Each row below is a small network's average activation on inputs in which a field has the value named, seen along a few directions.
Values that are neighbours, or in one group, have similar rows; names and order tell nothing.
(in the rows, 500 means zero)
Random noise pushes rows far along 20 fixed directions. That doesn't count. These rows show it; they differ only by the noise:
501	578	522	497	465	409	596	426	506	409	445	523	494	572	679	348	773	618	528	638	295	604	346	618	800	653	517	439	285	582	563	296	268
531	533	457	561	252	556	380	504	367	451	448	702	471	508	629	438	556	407	404	602	201	358	256	475	651	815	644	786	429	713	611	314	326
351	503	461	528	397	572	475	398	411	441	512	576	586	588	510	432	525	623	601	547	305	467	456	347	390	383	504	765	336	894	508	673	354
608	658	545	668	380	508	379	598	622	557	368	555	410	571	553	484	437	573	410	681	419	577	338	710	666	719	597	477	372	359	600	582	240
523	544	560	666	496	485	272	434	569	552	419	573	380	634	456	549	592	451	560	405	792	388	721	432	389	360	291	361	498	355	392	319	656
780	437	471	555	642	307	433	711	513	668	566	523	624	610	815	227	691	521	606	338	750	414	83	488	696	564	292	428	635	590	236	428	448
654	438	566	509	480	379	514	582	611	572	499	617	399	718	562	533	364	528	685	394	491	392	518	307	507	572	467	678	670	357	655	450	535
560	404	593	403	346	551	585	551	514	652	538	655	581	373	170	540	295	493	422	502	398	644	454	521	453	773	832	377	707	571	702	462	688
645	614	687	217	278	466	746	581	331	418	290	475	658	758	371	379	656	152	601	188	418	500	651	723	508	724	675	529	652	405	580	313	256
165	589	525	409	640	595	564	477	479	710	354	570	534	543	449	488	498	387	432	649	583	426	531	585	503	487	614	353	297	338	239	303	661
454	675	694	433	345	732	540	541	539	619	310	524	755	586	613	470	200	447	472	298	533	610	472	591	417	462	590	650	413	370	332	700	535
315	557	599	262	489	558	553	586	531	185	469	550	559	786	420	598	327	232	226	394	668	375	425	492	427	502	594	478	502	626	158	519	491
336	531	389	729	461	550	354	453	333	564	572	457	444	281	590	613	635	533	385	592	469	710	457	633	447	481	512	454	227	719	577	610	426
671	496	386	481	429	683	522	369	289	374	490	374	432	543	519	630	266	426	427	694	353	629	479	662	573	665	567	357	475	773	280	615	714
646	565	539	583	290	532	425	345	433	542	478	550	578	376	419	414	493	506	504	564	375	453	621	450	538	696	655	703	388	501	663	389	496
480	585	490	696	506	570	401	519	684	593	521	520	489	469	550	557	313	758	447	573	580	475	350	482	556	510	392	538	147	540	423	619	526
474	478	446	568	360	556	459	498	649	791	190	351	538	355	523	455	478	576	677	368	631	437	418	553	312	521	454	528	402	201	377	278	540
621	450	489	595	527	422	376	446	362	452	708	646	442	567	487	584	591	431	433	480	735	674	521	479	510	580	488	364	417	692	433	495	610
800	638	531	518	463	744	325	390	334	421	532	401	430	623	416	683	401	295	279	780	451	483	777	497	579	668	750	648	620	167	277	543	614
559	447	597	653	577	474	371	418	523	420	561	465	716	407	740	282	484	320	315	482	577	183	674	578	648	353	438	549	681	719	393	373	741
466	569	486	509	561	470	473	584	585	560	456	220	632	576	439	397	662	647	549	486	613	394	384	422	414	391	453	514	432	514	222	569	293
660	369	403	404	665	626	667	391	458	540	601	504	601	604	499	429	248	686	627	760	379	627	432	529	579	435	553	479	528	749	276	839	703


Values of GOLU:
somef: 538	511	542	620	620	380	502	572	783	417	584	348	511	455	609	503	252	753	447	505	603	509	508	544	632	444	375	443	467	466	578	674	526
vof: 468	600	516	587	659	292	509	639	443	642	697	317	530	295	525	511	435	437	395	467	585	365	534	392	559	563	513	508	468	436	632	585	554
paret: 632	397	585	454	601	582	570	447	508	607	503	775	544	643	529	454	436	497	629	482	550	572	614	610	617	468	424	392	579	381	454	413	764
giv: 544	478	517	393	569	668	757	526	490	675	612	381	787	529	219	437	552	597	630	526	454	356	799	523	462	498	676	951	302	405	428	594	337
vip: 430	313	393	547	440	582	565	529	582	683	287	554	435	461	396	538	306	403	648	514	475	448	626	837	318	505	560	548	553	419	615	504	545
riput: 486	441	517	486	467	253	497	532	531	463	523	484	596	609	546	268	571	446	646	448	492	285	461	275	447	476	531	727	600	663	578	480	266
nefi: 445	429	486	466	379	514	606	446	481	294	449	389	541	284	686	612	327	421	538	117	474	560	533	606	321	374	326	547	433	616	647	524	582
nokuv: 420	459	535	597	500	784	431	519	372	826	624	760	580	442	549	594	525	541	466	507	451	652	492	518	578	597	581	586	439	508	438	365	777
turo: 402	631	761	529	615	668	385	565	603	397	690	752	573	663	559	571	381	527	265	476	666	740	565	428	559	218	446	389	589	480	419	825	590
kiz: 506	534	431	568	671	496	581	423	419	402	665	560	517	473	646	504	520	497	428	585	558	568	442	686	676	483	381	409	136	728	432	623	461
siti: 950	426	455	500	478	392	489	562	570	503	495	234	572	574	629	383	518	573	710	384	581	382	360	449	516	600	407	583	667	412	297	425	432
res: 511	548	504	461	577	188	369	521	408	378	486	506	532	424	779	217	450	298	368	586	563	456	340	442	652	562	533	393	775	567	514	549	468
GOLU is arranged as a 3 by 4 grid.
List every value one step from giv, in the order listed. -> nokuv, turo
List every value one step from nefi, in the order listed. -> paret, siti
Each value of GOLU is a pair of two hidden parts, and every pair occurs once (3 first parts, 4 second parts).
kiz and turo share the first part; kiz and siti share the second. Which value has the first part of siti and the second part of turo? -> vip
giv and riput share the first part; giv and somef share the second. Which value has the first part of somef and the second part of riput? -> paret
